A small network was trained on invented records. Each row is its activation on one of them, seen along a few directions.
After each row come some of the record's fields: J, H, Z, G, T, L, P.
The largest differences between rows may come from other fields.
Strong random noise was added to every row along 14 fixed directions; ignore it. To show where, here is one row again and again, with new noise each time:
[-157  421  276  -98  -11  261   70  237 -243 -341  381    5 -153 -369
  490 -664  249  -30  -90   38  451   96  122   46 -456   21  162   76
  102  -75 -422  166 -152 -292  268    5]
[ 240    8  -78  -35  159  365  -54 -103   54  -34  257 -181 -149  100
  103 -506  187  -73 -320 -734 -181  179   31  118  221  361  281  -16
  -39  121  282 -276 -121 -297   21   99]
[ 114 -241  -16  -29  278 -223   84  129    9  368 -438  427 -146  301
  -98  -30 -209 -337  409 -200 -114 -162  140  -44  258   24 -169 -135
   31  -45  446  251   77  -19  -14  408]
[ 665  208 -590  163  162  118 -161  -97  125  234 -111 -291 -166 -391
  -46 -272  397   91 -413  164   82   79 -211 -280  123   98  -17  128
  407  212 -212  180  133  127  269 -126]
[-377   32   52   -4  132  220 -168   23  266  -33  105  279   39  -56
   96  155 -213   23 -364 -223 -575  307  242  -39  -33   77  308  291
  265 -240  -42  -28  -37   70  355  -66]
[ 758 -179 -293  -86  152  139  -47   -6 -143 -456   -9  -91  231 -132
  -45 -207  245  213   36  -64 -135  195 -377   61   38   36 -274   16
  189  168   53   95   11 -148   80 -121]
[-105   95  271  171  218    0 -130 -168  -20   45  182 -110 -132 -115
 -134 -187 -134 -299   35 -672   80 -534   34 -226   80  168  119  186
  -14  128  312  -86 -369  179  -88   92]
[ -85 -321  -96    1 -198 -395  200   73 -292  -99 -182   93 -133   75
    7 -363 -180   93  322 -195  190   40   29   27 -253  -67   96  325
   45  266  137 -370 -288  223  103 -176]
[-421 -203  528  -81  223   55  111  -41  -29  710  104  250 -185 -206
   45 -129  131 -381  135  -97  234  -69  842  508  248   80  -22 -219
 -196  142 -262  264  -61 -289   20  181]
[ 435 -342   -2  157 -124  345  -51 -293  258  175  125   25 -186 -194
 -125 -309 -123  219  110 -359  121   62   74  406   82  -16  -24 -108
  240  165   63  -57  -64  -16  189  179]
[ 535  165   52  126 -317  196  -26 -229 -123 -221  168 -589   58 -108
   11 -203  218   43 -234 -230  249   87 -501  -69 -115 -123   30  -79
   67   93 -182 -394  151 -294 -359 -319]
[-370 -123 -157  172  688 -435  -76  215  396  751 -115   70 -251 -447
 -243   69  -55 -480  -81 -300   -7 -166   70 -507   88   76 -244  240
   56   33   -5  134 -374  144   12 -111]
[  22  254  486  307   13  349 -222 -330  470  233  416 -274 -125 -471
  -51  289 -107   -6   62 -128  106 -437   12 -180  -85  -17 -169 -225
  184 -120 -150  165   63  -89 -128  159]
[ 299   88   62   88 -192  227 -204 -215 -153  559 -296 -214   91  -91
   60  350  201 -205 -409  -29  277   88 -242  -89  299 -124  261   -7
  123 -153 -463  -36  452  -78 -285 -149]
[ -20  322 -264  -54  -91  346 -124   18 -260  305   50   10 -179 -456
  553 -199  314  230 -143   21  724 -332 -226 -204   12  152  443  127
  125    0 -391  368   75   98  272  218]
[-313 -244   51   68  -21   -6   49 -147  209  522   71   17 -319   -8
   14 -147  -58    7  -79 -312 -145  182  580  203  101  222  272  104
   14  202   36 -322 -121   28  173    1]

[-188  -23  445  -27   45   31    9 -105   -5  -45  164 -171  165  -14
 -111  184  154  -52  104  140 -210   34  658  190    8  195 -123  -46
 -138   86 -127   61  -39  -84    2  -53] => J=j2, H=h3, Z=z2, G=g4, T=t3, L=l1, P=p4
[ -72 -175  -12  106 -436  142 -133 -225  159  -18  -50  112    1  173
   83  436 -297  490   42  196 -245  241   71   -4  -90  -39  314  224
  289  -53 -115 -261  160  386  179  -62] => J=j3, H=h4, Z=z1, G=g1, T=t2, L=l6, P=p4
[ -83 -306  -76  103 -262  -38  -96 -362  220   48  129 -128  253 -314
 -275  621  -85  458  -58  387 -268   -1  164  252   33 -128 -105   85
  126  205 -283  -87  109  249  145 -282] => J=j3, H=h1, Z=z1, G=g3, T=t3, L=l1, P=p1
[ 186  -80 -438   53   19 -196  117 -109  -91  257  -61 -139 -390  100
  -28 -518  192   16   -8 -183  104  -18  203    2  171  253  222  136
  -86  539  346 -247 -200  174  120   21] => J=j2, H=h4, Z=z2, G=g1, T=t1, L=l3, P=p4
[ 188  184   -8  119  -77 -259  -73 -252 -549  116 -491 -160  -12  485
 -179 -118   23 -481 -508 -281 -114  -27  117 -165  266   42  573  410
  111   90  223 -459   91  351 -131 -247] => J=j3, H=h2, Z=z1, G=g2, T=t1, L=l3, P=p1
[-435 -308 -164   23  194 -225  -20   23  235  440 -162  181  -50   81
 -192  189 -208    3   87 -209 -254  -23  252 -163  192  164  122  329
  -95   95  182  -54 -319  372  113  -21] => J=j1, H=h3, Z=z2, G=g4, T=t3, L=l6, P=p4
[-143  584 -114  -34   54  439  -35  173  255   43  201 -137 -231   33
  514 -137  372  218 -564  326 -437  681  303 -306 -171  405  311   73
  265 -255 -211   63  274 -232  422   81] => J=j1, H=h1, Z=z2, G=g2, T=t1, L=l6, P=p4
[ 143  178  115   13  331  182  -73   88  122 -166  277 -118  -91  -46
  -30 -160  177 -185  -21 -228 -134  -77  -31  -80  140  242 -140  -87
 -115  -48  142  178 -174 -216  -84  114] => J=j2, H=h4, Z=z2, G=g1, T=t1, L=l1, P=p3
[ 154 -389 -378  -89 -313 -218  202  -20 -263  160 -197  -25  225 -176
 -149  -58  110  248  166  182  506  -28 -406  329  143 -384 -157   33
 -190  380 -330   43  -16   43 -166 -367] => J=j1, H=h3, Z=z2, G=g4, T=t3, L=l6, P=p4
[ 157  -66 -125  214  -44 -263  140 -145  205 -124  200 -187  -79 -444
 -400 -304 -122   23   22  145  185 -215 -200  143 -298 -523 -440  -77
  166  345 -172   36 -255   70  -33 -376] => J=j1, H=h4, Z=z1, G=g1, T=t2, L=l3, P=p4
[ 417  269  150   27  149   23   11   28 -342 -759  319 -311   38 -283
 -186 -812  326 -184 -188  -24  185   17  179  142 -235   21 -196  187
  124  354 -197  -18 -424   41  191 -305] => J=j1, H=h4, Z=z1, G=g1, T=t2, L=l1, P=p4
[-191  -45  -39  -23 -132  -55   46 -128  181 -123  -27   47  155  175
  -88  427 -251  282  301   97 -257 -218  -32  -38   40   19  -71  -65
  -56  -43  260    9   80  137   -5   62] => J=j3, H=h3, Z=z2, G=g4, T=t3, L=l6, P=p3
[ 383 -166  263   -4 -104  221 -197 -191  208 -355  200 -226  174   73
  -75  390   77  425   30  261 -644  506  372  152 -120  268 -115  163
  206   42 -154 -262   44  144  126 -198] => J=j1, H=h4, Z=z1, G=g1, T=t2, L=l6, P=p1
[-145  334 -178  227 -335 -729  321  -37  126  201 -438  -42 -103  341
 -437  149 -225 -358    8  669 -179 -240   55 -257 -126 -648 -267 -211
   78   77   60  -69  391  133 -268 -324] => J=j2, H=h4, Z=z1, G=g3, T=t2, L=l5, P=p4
[-198  102  453  138 -156 -247  153  150  123   -8   23  154 -396  374
   79 -306 -387 -337  278  -31   27   91  260   16 -398  -39   14  -82
   -8 -178  149 -311  -30  -45 -100  169] => J=j3, H=h1, Z=z2, G=g3, T=t2, L=l6, P=p1
[-395  -38  146 -165 -262   36   77  108   60 -606  420 -358    7  229
  429  133   52  563  188  -59 -372  369  116 -116 -428  425  178  111
 -258 -101  110 -702 -130 -147  -31 -108] => J=j2, H=h1, Z=z1, G=g3, T=t3, L=l5, P=p3
[ 528   79  328  -50   26  182  -15  136 -520 -436  -58    9   94  197
  -18 -626  181 -449 -139 -282  311  373 -187  209  -51 -100   71  165
  -52  -77 -161 -146 -136 -147 -182 -121] => J=j2, H=h1, Z=z2, G=g3, T=t2, L=l6, P=p4
[ 182  -51 -392 -148  131  -91   21  144   94  -94  206 -292   41 -331
  150   54  467  342 -140  456 -154  453  -70  -61 -152  254 -224   56
  -70  238 -358  -99   17 -119    8 -339] => J=j1, H=h1, Z=z2, G=g3, T=t2, L=l6, P=p1
[ 244 -203 -166  142  221  -79 -105   71   30 -217  -26   57  -32 -268
 -190  -96 -240  138  373 -327  179 -445 -399 -282 -126   55 -243  171
  153   31  394  149 -442  361  159  173] => J=j1, H=h4, Z=z2, G=g1, T=t1, L=l1, P=p1
[ 145   46  343  120  109  -17  -30   87  149  287  -56   24 -285   33
  -44 -180  -58 -375  168   16  185   68  112 -102  -44  -83 -164  -37
   30 -170 -102  128  -61  -45 -111  176] => J=j1, H=h4, Z=z2, G=g3, T=t3, L=l6, P=p4
[  37 -254  564   68  329   48 -109   43  -85   50  -23   89  345 -529
 -160  256  -34 -343   58 -120  244   73 -194   36 -200 -295 -409   65
  197 -273 -346  167 -227 -146 -165 -204] => J=j1, H=h1, Z=z1, G=g2, T=t1, L=l5, P=p1
[-301  326  108  -36  462  163  -65 -116  -21  207  351 -180  -96 -231
  144    5  379 -253 -273  -96 -120 -388  342  -69  236  375   81 -153
 -100  181  -17  287  -43 -187   35   88] => J=j3, H=h4, Z=z1, G=g3, T=t2, L=l1, P=p4
[-427 -127 -415 -194  268 -202  118  294  114 -140  242   -4  113 -249
   47  -38   64   62  -78 -437    8   13 -578 -197  -87  -30 -141   16
 -301   57  148  -99 -280 -317 -158 -287] => J=j3, H=h1, Z=z2, G=g1, T=t1, L=l1, P=p3
[ 426  302   65  211 -141 -565  204  102 -165  -24 -244 -614 -440  383
  -98 -413  295 -284  197  405   -1  255  376 -403 -265  250 -201   11
   -8  266  116 -512   96  -17 -181 -161] => J=j2, H=h4, Z=z2, G=g1, T=t1, L=l1, P=p4
[ 198 -351  440   15  161   20 -185   11 -204  -67   62  -61  166 -280
   -9  234   -5  -60  382 -191  265 -133 -224  -22 -125   34 -297  147
  -59  -41 -128   26 -319   43 -223  -71] => J=j1, H=h4, Z=z2, G=g1, T=t1, L=l5, P=p1
[ 350  126    3  147  316  177 -274  162  124 -152  -43  161  -56 -373
  -68 -246  -94 -112  135  -93  420 -274 -399 -232 -117  -96 -259  102
  302 -275  -38  471 -205  249  240  327] => J=j3, H=h1, Z=z1, G=g3, T=t3, L=l5, P=p3
[ 140  -77  -54  -11 -475  626  -94 -109  513  196  -44  279 -214  360
  342  193 -316  659  295   76 -170  296  155  272   48  207  284 -255
  192 -347  145   60  432    1  352  680] => J=j2, H=h3, Z=z2, G=g4, T=t3, L=l6, P=p3
[ 281 -228  424   63 -316  505 -274 -122   65 -251  265 -255   42  -71
  371  290  -71  442   99 -241   17  531 -207  -19 -317  248  190  187
  116 -316 -269 -487  -65  -21  -28  -36] => J=j1, H=h4, Z=z2, G=g1, T=t1, L=l6, P=p4
[-272  479  769  119 -230  564  -27 -142  417  -87  622  -85 -138  -21
  159  -12 -108 -110 -158  116  -93   69  543  394 -240  -51   -6 -477
  -32 -384 -250   14  271 -496  -49  270] => J=j3, H=h1, Z=z2, G=g3, T=t2, L=l5, P=p1
[  16  304 -227   80  128 -149  106   76  234 -143  167  -14 -178 -147
  -77 -340   12  -27  -77  209  -48 -173  -72 -130 -199 -131 -164 -172
   89   99  126  218  -79 -118  109    5] => J=j2, H=h2, Z=z1, G=g1, T=t1, L=l3, P=p1
[ -81 -183  617   28  -83   39   73  -64   32    5  240 -174  -46 -139
  -73 -202   39 -260  -96  -49   94  464  418  469 -191 -111  -85  -67
 -137   43 -420 -355 -148 -313 -181 -200] => J=j1, H=h1, Z=z1, G=g3, T=t3, L=l3, P=p4
[ 160  -88 -115  -57  281 -154 -104  141 -104  206  -79  -96   17 -297
   33  -27  272 -184 -159  -90  262   42 -156  -44   47   64  -72  119
  -84   84 -259   51 -121  -23  -99 -208] => J=j2, H=h2, Z=z1, G=g1, T=t1, L=l3, P=p1
[-414  325  284  -17   45 -417   65  310 -325 -420   14 -189   73  -11
   48 -183  -16 -422 -171 -118   88  141 -129 -493 -532  -87   75  350
  -37 -153  -59 -394 -268  -80 -201 -425] => J=j2, H=h4, Z=z2, G=g1, T=t1, L=l1, P=p1

Here are new rows. What are their fields?
[-363  -56  261  -86 -138 -316   57   91 -588 -206 -126 -230  317   28
    3  177  -30 -115  235 -213  406 -377  -97 -280 -103   27  104  295
 -341   48  -41 -244 -264  211 -299 -241] => J=j1, H=h3, Z=z2, G=g4, T=t3, L=l1, P=p4
[   5  492 -232  -83  127   72   97  198  143 -253  -35  -11  122  335
   18 -121   39 -319 -504  -22 -437  301 -407 -211   14 -275  -38 -305
  120 -315  163   72  363 -501 -145 -108] => J=j3, H=h4, Z=z1, G=g1, T=t2, L=l6, P=p4
[-571 -289   63 -124  -79 -106  135   10  -91  172  -72  302  191   -3
   49  342 -159   -5  -56  -90  -74  -11   44  193   55 -181  206   27
  -67  -55  -10  -56   66  -41   15 -113] => J=j3, H=h1, Z=z1, G=g3, T=t3, L=l1, P=p1
[ 710 -287   35  205 -124  120  -93   14  237  494 -223 -388 -374  185
   66  -67  157  -93  -44 -182  118  812 -172 -106 -102  188   -5  -30
  119 -178 -221 -612  250 -225 -304  -21] => J=j2, H=h1, Z=z2, G=g3, T=t2, L=l1, P=p4
[-181  665  538  219 -157  147   27  173  132 -213   98 -116 -173  123
  101 -257 -226 -472 -197 -215  109  -13 -163 -377 -421 -233   73 -196
  143 -485   76 -100  130 -335 -160  113] => J=j1, H=h4, Z=z2, G=g1, T=t1, L=l1, P=p4
[ 416   60  452  103 -227  -25  -15 -102 -202 -450  -65 -288  171   58
 -202  131 -219  -81  534 -177  437 -414 -502 -249 -206 -151 -397 -105
  -36 -163  167  -40  -11   38 -435   95] => J=j1, H=h1, Z=z2, G=g4, T=t3, L=l1, P=p3
[ 256 -171  336  143  190  228 -266  -14 -236 -112    0  189  -49 -285
  -30 -175  -80   43  368 -160  331 -195  274   34  -67  231  -21  350
  218    1  -22  281 -432  449  432  332] => J=j2, H=h4, Z=z2, G=g1, T=t1, L=l1, P=p4
[ 404  -81 -147 -124   73   73   54 -139  -38 -336   53   23  241  -42
 -290  -37  290  167  -95  458 -469  145  329  470  304  -10 -296 -111
   65  348  -81  299  144  -56  239 -121] => J=j1, H=h1, Z=z1, G=g3, T=t3, L=l1, P=p3
[ 107 -223 -251  193  329 -324   29  451  426  306 -310  -24 -178 -262
 -119 -147 -133 -180   42  -75  172  510 -346 -481 -318  -53 -387  241
  253 -216 -113 -132 -258   75   69 -156] => J=j1, H=h3, Z=z2, G=g4, T=t3, L=l6, P=p4
[ 232 -558 -227 -207  -20   29   37 -319 -294 -320  -26  455  520  -85
 -335  426  -11  553  475  310 -310 -477   91  505  431 -138 -260    1
   -1  522  127  606  -52  363  252  -26] => J=j1, H=h4, Z=z1, G=g1, T=t2, L=l1, P=p4
[ -31 -184  171   87  101  171  -10 -127  138  185  284  144 -418 -317
   11 -652 -168 -106  -10 -464  322  -27  436  429  -91  164  163   37
   81  216   88 -120 -455   95  377  214] => J=j1, H=h4, Z=z2, G=g1, T=t1, L=l3, P=p1
[  33 -254  -22 -109  171 -125  -80  123  215  -86  -36 -156  169  -46
   53  519  123  356  255  304 -425  413  103 -212  -96  401 -294  196
  -37   12 -141 -154  -54   60   42 -172] => J=j1, H=h3, Z=z2, G=g4, T=t3, L=l6, P=p3
[  12  169 -210   -6  -23    9    4  -81   -1  110   -5 -210  -26  137
  -35 -145  194   42 -214   76 -199  -21  261  -62  206  168  173   60
  -56  225   62   -6   80  108   71  -76] => J=j1, H=h3, Z=z2, G=g4, T=t3, L=l6, P=p4
[ 261  146  102  -26 -557  345  -21    1 -210 -459  -59 -287  155  149
  255  -24  -52  385   90  -39  407  172 -321  -17 -324    0  202  -39
   52 -316 -125 -324  227  -92   -5   76] => J=j3, H=h3, Z=z2, G=g4, T=t3, L=l1, P=p3
[-267   29  234  -18  318 -246 -166    1 -183  813 -141  -82 -413   20
  341  302  236 -279  270  -25  207 -363  515 -414  235  705  268  197
 -224  147   43  -19 -127  304  -59  282] => J=j1, H=h4, Z=z2, G=g1, T=t1, L=l6, P=p1
[-330  234  -43 -154 -321  106   60  279  -85 -524  -33  332  284    1
  394  374 -275  360   96  283  -20 -118 -539 -261 -363 -319  135  -25
  165 -462  -28  225  320  -23  131  103] => J=j1, H=h1, Z=z1, G=g3, T=t3, L=l1, P=p1
